Each row below is a small network's average activation on inputs in which a field has the value named, seen along a few directions.
Values that are neighbours, or in one group, have similar rows; names and order tell nothing.

Field TAPO:
nezon: 4.7  -7.2  4.4  -19.2  5.8  -25.1  -95.0  15.6  0.8  -12.2  -4.3  13.0  -31.4  29.6  34.8  31.4
bir: 23.5  -37.9  19.4  -36.8  -15.9  62.8  3.1  -18.0  10.8  16.9  -19.8  0.1  26.5  -72.3  -9.8  42.9
lov: -47.6  13.0  13.8  -20.3  20.4  -26.1  55.7  -16.5  -25.5  -41.2  -46.6  0.3  24.2  23.7  9.4  -28.2
lavuf: 4.5  27.7  -53.1  40.1  20.6  -8.5  10.2  -43.6  -17.1  23.4  49.6  20.4  18.0  32.9  37.7  -28.5
fiv: -6.5  26.9  -15.2  12.0  -32.1  38.2  -4.6  -43.4  -41.0  63.7  29.0  -34.1  15.4  -3.7  1.8  -49.2
fava: 10.9  -24.2  -28.8  2.3  -0.2  8.9  34.2  22.9  87.6  -19.0  -14.8  44.2  -17.4  -32.2  -11.3  61.8
nidog: -53.4  -4.9  -6.7  -16.8  -4.3  -69.8  48.8  -2.8  19.2  -40.6  -13.9  11.9  6.4  10.2  -46.1  -38.3
vazuf: -24.8  -17.6  49.7  -17.1  4.6  -4.7  26.0  -58.4  -78.1  -3.4  -33.9  0.3  11.9  -3.7  -44.5  -22.4
vopu: -8.8  33.9  24.7  9.8  -4.0  21.6  48.8  -34.0  -74.7  16.9  21.0  -26.8  -10.2  -10.6  -14.0  -21.5
nuzas: 3.3  -2.2  -38.9  -17.5  10.3  -39.1  46.7  -8.4  14.7  -24.7  31.2  -32.3  -6.9  47.1  -33.2  -42.1
vebo: 9.0  15.2  -71.1  51.2  -1.1  -30.3  24.8  -9.9  20.6  19.5  35.0  2.6  -15.9  30.4  -7.5  -57.3
zan: 37.1  -2.3  -11.7  24.6  -5.5  12.3  -35.7  43.8  47.3  -29.0  -18.6  15.2  -15.8  33.4  -16.7  39.8
lutir: 12.9  19.0  10.9  -21.0  6.3  -1.3  -37.3  30.8  28.8  14.9  -2.9  17.4  34.3  -0.2  35.0  61.4
zik: 50.2  7.2  62.9  17.9  -22.1  34.2  -34.2  6.4  -16.8  -5.9  -16.8  -19.5  -8.6  -55.9  19.3  18.6
sodu: -37.3  17.8  -5.1  14.8  56.7  -2.7  27.9  -6.1  -15.3  -5.9  25.4  -15.5  17.2  15.7  4.1  -36.0
bibev: 10.4  -9.9  -4.5  -26.0  -20.3  -23.3  -64.2  75.2  49.8  0.4  -1.5  35.0  -32.6  4.9  15.7  -28.6
mugu: -4.4  -25.0  50.0  3.5  -49.1  37.9  -88.3  22.1  -45.7  5.9  8.7  -12.7  -31.9  -14.9  21.5  9.3
bel: 16.3  -29.7  -0.7  -1.6  29.7  15.1  33.1  24.3  34.4  20.2  -26.6  -19.4  16.9  -34.4  4.2  86.9
A value of TAPO combines one of 6 hidden first parts with one of 3 second parts; all combinations occur once.
nidog and lov share the first part; nidog and nuzas share the second. Which value has the first part of nuzas and the second part of lov?
> sodu
nezon and mugu share the first part; nezon and lavuf share the second. Which value has the first part of lavuf and the second part of mugu?
> fiv
lutir and zan share the first part; lutir and bel share the second. Which value has the first part of bel and the second part of zan?
> fava

Field GUFI:
mimor: 62.0  -16.0  -42.2  13.2  -4.4  31.7  2.8  -1.4  58.6  24.8  11.4  4.4  20.2  -43.9  3.4  65.1
dubup: 40.5  -15.9  47.9  5.2  -32.5  47.8  -66.4  2.4  -31.8  4.5  6.0  -33.4  -19.3  -31.3  26.1  29.6
paza: -49.3  -35.2  20.2  -23.0  5.1  -52.8  43.6  -4.0  -4.3  -60.6  -40.9  26.8  -14.7  18.3  -34.7  2.6
fuzo: 25.9  14.8  -19.6  21.2  40.2  29.2  51.1  -14.4  30.9  -1.9  6.1  -3.4  42.4  -24.3  5.2  41.9
lom: 3.3  15.6  51.3  4.6  -9.6  24.7  -34.2  -25.0  -73.1  24.3  -20.3  -18.5  11.9  -17.3  31.5  6.9
dil: -29.0  -3.6  27.8  -34.5  27.5  -34.1  -5.7  40.7  23.1  -41.9  -43.7  21.3  3.8  20.3  -2.6  21.3
kemi: -25.2  22.7  -40.3  14.8  -5.5  -43.8  38.4  -3.9  -21.3  6.9  36.0  -27.4  -10.2  47.9  -20.9  -82.4
rabed: 29.5  12.8  -44.4  34.3  -18.8  -2.7  -50.9  43.8  33.9  4.4  42.5  -7.6  -37.0  30.0  31.1  -32.5
nusag: -15.1  30.9  -45.7  4.6  23.5  -24.3  -26.7  7.8  -0.5  23.5  44.6  -1.3  -7.4  46.3  24.2  -48.8
kir: -9.3  -36.0  21.9  -25.8  -8.6  -11.2  -45.7  62.2  53.1  -15.7  -34.6  45.3  -38.0  6.4  -14.1  38.0
vavi: -11.0  2.5  -26.8  -12.9  14.0  19.6  84.7  -45.7  20.4  19.9  6.4  4.3  40.7  -33.5  -37.6  -9.4
mor: -22.4  7.5  49.9  -1.7  -30.8  16.0  9.2  -62.5  -88.9  11.9  -13.3  -10.6  7.6  -18.8  -11.5  -32.2
The values of GUFI form 4 separate groups.
List the group mates of kemi, in the order listed.
> rabed, nusag
List the group mates of mor, in the order listed.
> dubup, lom
List the group mates of paza, in the order listed.
> dil, kir

Field BITI:
mavil: 19.9  -8.9  59.9  -4.8  -7.4  48.2  -53.8  -7.9  -35.6  12.7  -16.4  -8.7  7.5  -36.7  31.6  53.2
mukev: -45.6  9.0  -13.3  -14.2  25.2  -49.1  40.5  0.5  -1.1  -25.8  -8.4  10.3  5.0  36.7  -15.6  -35.1
vasip: -3.4  -39.5  11.1  -23.9  -24.7  -17.9  -19.7  45.1  52.5  -34.4  -31.5  32.9  -32.0  -1.4  -23.6  23.5
vif: -4.2  6.3  -16.2  11.3  -14.5  5.7  70.4  -45.0  -18.9  11.1  16.7  -16.5  8.5  -11.1  -47.8  -42.4
vig: 36.4  9.6  -28.5  13.5  27.6  17.8  -31.6  26.4  43.0  18.6  9.4  4.9  16.5  -7.5  44.8  48.4
sen: -3.2  23.4  -13.0  18.1  -6.2  -4.8  -5.9  -19.2  -39.9  17.8  30.1  -22.8  -5.6  20.0  10.6  -47.7
The values of BITI form 2 separate groups.
List the group mates of sen, in the order listed.
> mukev, vif

Field MAREB:
fir: -10.3  31.1  -12.7  18.2  -2.1  -13.8  -21.9  -15.6  -51.2  18.4  33.2  -24.1  -8.0  33.3  25.2  -57.3
datut: 4.8  -23.0  34.7  -16.2  -8.1  5.0  -55.4  34.6  13.5  -17.5  -24.8  15.4  -17.4  -6.0  18.5  41.9
mar: -21.3  10.5  -13.3  3.4  -16.4  -16.1  43.5  -32.9  -28.4  5.2  12.2  -8.8  -1.7  10.4  -33.0  -58.9
kufil: 33.8  -15.5  -40.2  10.0  4.8  -6.4  -25.7  58.0  80.1  -11.4  9.3  14.3  -21.6  8.8  10.2  32.7
tage: 26.6  -10.5  44.2  -2.2  -15.5  57.0  -15.2  -26.6  -23.3  22.7  -15.5  -6.3  18.5  -54.7  5.7  48.6
ziru: -33.6  7.4  -12.7  -13.2  37.2  -25.8  74.7  -17.4  9.2  -17.4  -14.5  9.5  30.2  8.3  -26.6  -7.0
The values of MAREB form 2 separate groups.
List the group mates of datut, in the order listed.
> kufil, tage
